These are the activations of a small network on made-up records, seen along a few directions, one row for each record.
Records have a field called Livo. Each example row is followed by its value.
The largest differences between rows may come from other fields.
Random noise pushes rows far along 11 fixed directions. That doesn't count. These rows show it; they differ only by the noise:
[-375  316  117 -327 -213 -325  -77  230  290  276 -188 -193  297  -54
  -63   47   59  -18  442 -222  108  -25  230]
[-182 -144 -260  -96 -425 -532  121 -181  143  -59   20  -52 -224  117
  135 -217  341  -97  -27  -91  179 -503  194]
[ 110  137  579   48 -193 -268 -273   48   20 -130  202 -269 -346  -77
  283   10   29 -140 -202 -201  -82  391  450]
[  81  139 -329 -122  -58  -33 -370  -62  -62  122   -5 -136 -184  -62
  -64 -179  131  138  402   76  -10 -219  418]
[-480 -171 -324   77  -67  -99 -557 -420   50  356 -590   51 -338  -86
  162  -42 -148 -519  578  165   92 -500 -442]
[-487 -488  614  496 -179  -42 -289  123 -287  -71 -126 -329 -280  390
  -18  333   69 -130 -442  161  110  202 -283]
[ 309   13  -39  133   40  -54 -416 -408   11    8  -84  293 -422 -412
   -8 -285  -20 -186  -58   99   93 -246   23]
[ 442 -144   19  365  287  318 -518 -256   -8  120 -126  341 -225 -229
 -440 -150  -60  189 -163  239  101 -330  -90]
[-223  -97  -57  -43 -174 -262  133  330 -451  -48  342 -192  -32  239
 -358  166  426  243 -288   73  450 -352  188]
[ 521  -29   74    3  263  245 -174   41  167  207   76    8   60  174
 -212   -4 -161  412  192  -91 -167 -152  117]
[-184 -192   75   67  -89   11 -112 -170 -244  354 -429  224   97 -519
 -337  -77  -55 -161  196  128  287 -197 -326]
[-319 -312  523  264 -131  244  -45   68 -120   18 -261 -313   26 -256
  282  116 -216 -294   15  -20 -300  738  -35]
[ 309 -121  304 -290 -179 -155  490   54  -86  155  109  -83  215 -166
  113  -77 -112  109  186 -335 -111  191  102]

[  -7   16 -198  183   54   52 -268 -175  213   48  -65   29 -218  -64
  201    1 -138 -229    6  -62  -59 -215   79]	w20
[ 246 -173  346  -68  -13   48 -235 -294  -78  186 -335    4 -142  254
   99 -126 -305  125  434  123 -242  241 -421]	w17
[ 218  195  116  -53  348   90 -211  -14   88   39  137  150 -217 -187
   96  182 -205 -242   15 -101  -48   22  -64]	w4
[ 134 -126  112  143 -163  -92  124   27  144  -45  157  -84  -57   61
   59  -14   39   26 -272 -219   16 -139  230]	w16
[ 231 -266 -192 -171  -39  121  189 -215 -143  185 -396  265  340  -73
 -470 -325  -22  495  412  234    0  -85 -437]	w3
[ 748 -310 -175 -267   89   28  529  -18 -325  334  327   61  108  127
 -258   23  -50  507  229 -220   77 -529  -32]	w3
[-477 -141 -133   64 -291 -198   60  112   71  -31 -115  -91  109  185
 -327  -21  442  164 -140  215  250 -231  155]	w12
[ 450 -211 -159   55  272  166  127 -218   41  269   83  338 -102 -417
 -111  -29 -199 -112   19 -146   77 -534  -91]	w16
[ -97  301 -170 -338   90 -259 -222  127 -100  123  180 -140 -214  274
   93  154   33  -37  370  -60   82 -291  120]	w5
[-180  -48 -613 -234 -206   -4  558  -64 -275  295  -47   68  261 -565
   89 -106   14 -334  305 -181  200 -409  103]	w5
[ 381  327  205  126  478  328 -445   66  420  162   44  254   72 -213
 -351  110 -159  174  -57   14  -54  -63  174]	w1
[ 112  507  172 -382  234  -20 -177  359 -401  113  261 -183   46  245
   -3  353 -196  104  273 -103  113  237  -91]	w4
[-157  363  287 -133  356 -126 -149  165  289   -7   45  172  114  201
  -55  302 -110 -124 -104  -32  188  -36 -418]	w1
[-320 -293 -241  169   78  349  501  257  538  -29   32 -283  433  416
  379  268 -211  -85  -53 -319 -376   30  -37]	w20
[ -83 -115  551  -46 -504 -311 -169 -215 -536  147 -267 -268 -303 -263
  198 -120  -54 -211  251   63   20  464   38]	w17
[-730   12  505  144 -143 -118  -98  407  286  289 -287 -156  332  -36
 -361  400  132 -121  -49  -65  274   51   48]	w12

Here are new rows. What is Livo for each?
[-167 -166  410  265  233  138 -250 -181 -126   55 -144  130 -354 -448
  302  220 -386 -699 -154    3   11  199 -476]	w16
[-249  258 -552 -170  365  632  -72  227  180   18 -297  -98  588  200
  -29   -1 -328  231  584  235 -329  308 -316]	w16
[ 433  759  721 -274  463  -99   57  492  192 -133  625  252  192  -77
 -278  311 -127  127 -532 -313  324  244   77]	w17
[-492   61 -158  150 -102  205   10  296 -130 -263  -67  -41  265 -253
 -453  -74  421  184 -257  389  182  330  309]	w12
[-123 -104 -291  108 -445  -90 -145 -371  291 -117 -394 -142 -137   73
  356 -459   79  -97  261    8 -335  104  251]	w5
[ -34  199   51 -318 -177 -197 -128  133 -382  342 -162 -252  161  247
 -192   25  -13  310  540  -13  116  -31   59]	w5
[-179   79  142  133  102 -100 -115  254  149   67  271 -196 -173  129
  104  382  -36 -239 -264 -242  163 -271  190]	w16
[ 278 -106 -308  -88  141  216  318  -53  138  -81  191   65   -1 -147
  211  -49  -94  -59   77 -117 -270   16  135]	w4
